A small network was trained on made-up records. Each row is its average activation on records with the value named, seen along a few directions.
Related values have similar rows: they may be neighbours, one step apart, or belong to one group.
In the rows, 500 means zero.
Random noise pushes rows far along 5 fixed directions. That doesn't count. These rows show it; they differ only by the noise:
[478 521 662 447 547 545 378 520 508 462 438 501 361 466 571]
[346 321 593 608 443 579 407 591 434 471 650 524 801 425 624]
[391 439 654 482 623 548 599 663 558 160 430 353 464 324 583]
[335 481 951 406 520 618 337 573 279 428 252 331 386 421 454]
[391 386 448 566 442 569 621 678 455 438 673 528 863 509 563]
[343 261 632 739 380 564 268 385 387 719 759 563 874 354 568]
[536 523 700 550 580 491 286 270 574 615 484 496 224 322 513]


Field Vuge:
g2: [405 466 613 456 426 663 269 656 290 525 477 633 603 585 610]
g6: [513 563 604 534 555 375 386 306 509 542 373 429 322 415 389]
g5: [576 546 454 358 510 470 424 483 448 417 267 472 234 610 448]
g3: [644 624 547 392 624 403 279 392 580 550 289 528 148 555 544]
g9: [496 588 614 494 531 538 431 506 400 600 459 516 478 540 449]
g8: [449 402 731 474 339 481 189 308 375 621 344 360 395 548 473]
g1: [349 277 753 521 367 505 185 332 413 488 266 404 433 368 505]
g7: [606 713 401 296 420 478 468 522 341 715 394 536 350 787 451]
g4: [586 451 280 713 549 437 599 382 730 593 815 646 579 404 553]
The values of Vuge form 3 separate groups.
- List the group mates of g5, in the order listed. => g8, g1
- List the group mates of g4, in the order listed. => g2, g9

Field Veg:
j8: [406 387 596 560 359 485 327 361 343 643 444 443 613 461 444]
j3: [489 513 665 511 570 545 649 477 497 533 505 445 464 408 375]
j5: [546 546 443 424 366 504 175 458 368 635 429 633 434 690 555]
j4: [337 400 677 505 543 664 580 780 320 398 445 427 747 490 521]
j9: [407 548 725 498 532 606 427 564 408 497 471 509 491 486 434]
j1: [496 324 495 630 434 392  92 220 625 603 610 594 477 356 698]
j6: [426 424 546 474 449 511 366 561 380 560 541 585 677 638 612]
j7: [432 428 709 525 475 512 314 519 487 372 431 384 373 380 568]
j2: [381 481 700 315 525 591 340 733 390 281 247 423 405 594 684]
The values of Veg form 3 separate groups.
- List the group mates of j7, in the order listed. => j6, j2
- List the group mates of j5, in the order listed. => j8, j1
